These are the activations of a small neural network, seen along a few directions. Each row is one input.
In each table, some parts of the input vary, and every possible input appears once, in random order.
Descriptions start from the smaller parts, as in this example, which fits no table here: one of 2 separate values, together with either a single point or one of 11 places around a ring or (one of 6 places along a line, together with one of 8 places around a ring).
Shared parts are said once, and a part with two or three values counts as separate values.

Other details of the inputs vary at random and push rows far along two fixed directions, the same in every table; ignore that.

Table:
r1: -493; 491; -761; 101; -135; 1; -282; 57; -125; -62; 62; -149
r2: 124; -255; 303; -127; -203; 111; 31; -132; 154; 1; -219; 244
r3: -179; 149; -146; -110; 85; -77; -126; 157; 68; -14; 87; -258
r4: -220; 375; -383; 35; 6; 51; -104; -14; -193; -153; 40; -61
r5: 329; -184; 910; -584; 42; -85; 225; -136; 205; 81; -353; -101
r6: 95; -337; 233; 59; 35; 78; 98; 34; 12; -35; 94; 164
r7: 236; -48; 269; 19; 84; -85; 186; -54; -29; 83; -28; -30
r8: -153; -24; -222; 46; 18; -237; -182; 232; 312; 271; 147; -313
r9: -127; -232; 0; 87; -183; 34; 10; 65; 72; 88; 78; 92
r10: -24; -511; 247; -32; 42; -75; -45; 236; 316; 179; 238; -101
r11: -125; 71; -194; 93; -103; -178; -58; 68; 111; 232; 18; -181
r12: 420; 348; -167; 350; 300; 282; 271; -352; -695; -472; -43; 482
r13: 279; 275; 29; 34; -42; 154; 89; -350; -237; -152; -367; 325
r14: 48; -139; 17; 180; -67; 174; 95; -85; -179; -132; 64; 293
r15: -209; 22; -137; -150; 123; -146; -207; 274; 208; 87; 181; -407
Each input here is: one of 3 separate values, together with either a single point or one of 4 places along a line.
Q: The inputs of r15 and r10 match in every part but the choice among 3 separate values. If r1 is changed in the same way as r15 into r10, which row does it become?
A: r9
Q: Which other rows does r5 become when the choice among 3 separate values takes its other values? List them by row number.
A: r2, r13
Q: Which other rows does r7 become when the place on the line of 4 takes its other values? List them by row number.
A: r8, r11, r12

Table:
r16: 155; 41; 187; -39; 133; -55; 121; -34; -37; 22; -29; -55
r17: 299; 147; 194; 22; 168; 14; 227; -181; -256; -97; -82; 139
r18: 1; -180; 246; -112; -83; 51; 38; -16; 50; 27; -30; 107
r19: -162; 272; -653; 375; -66; 61; -175; -61; -207; -76; 113; 192
r20: 295; 48; 428; -142; 86; 138; 283; -278; -271; -221; -221; 232
r21: 29; -177; 141; -56; -83; 0; 7; 18; 157; 75; -77; 59
r22: 139; 203; 110; -70; 12; 192; 141; -274; -368; -275; -162; 286
r23: -131; -318; 48; -66; 17; -182; -151; 263; 383; 284; 196; -273
r24: 150; 18; 154; -113; -33; -14; 16; -91; 77; 29; -167; -31
r25: 235; 141; -57; 297; 27; 225; 272; -273; -518; -287; -107; 403
r26: -8; -36; 171; -129; 124; -56; 42; 87; 54; 5; 60; -188
r27: -63; -192; 203; -218; 111; -243; -102; 260; 364; 289; 97; -399
r28: -202; -271; -4; -65; -27; -139; -125; 271; 339; 203; 225; -278
r29: -84; -90; -102; 38; -169; -25; -169; 73; 251; 146; -33; -40
r30: 101; -37; 301; -156; 156; 0; 140; 51; -68; -114; 27; -95
r31: 38; -340; 330; -126; 57; -41; 87; 165; 158; 55; 150; -137
r32: -115; 330; -435; 78; -80; 99; -130; -120; -140; -150; -135; 125
r33: -282; 415; -674; 227; -125; -4; -189; 27; -125; -15; 18; -79
r34: -525; 190; -761; 183; -280; 19; -419; 110; 136; 54; 98; -5
r35: 129; -164; 174; 72; 53; -40; 88; 3; 21; 47; 58; 37
Q: Describe the family of inputs behind these rows.
A: one of 2 separate values, together with either a single point or one of 4 places along a line or one of 5 places along a line
Q: The inputs of r30 and r31 match in every part but the choice among 2 separate values. If r22 is changed in the same way as r30 into r31, which row does it become?
A: r18
Q: Which other rows does r27 become when the choice among 2 separate values takes its other values? List them by row number.
A: r23
Q: Which other rows does r34 become when the place on the line of 4 takes its other values? List them by row number.
A: r18, r21, r29
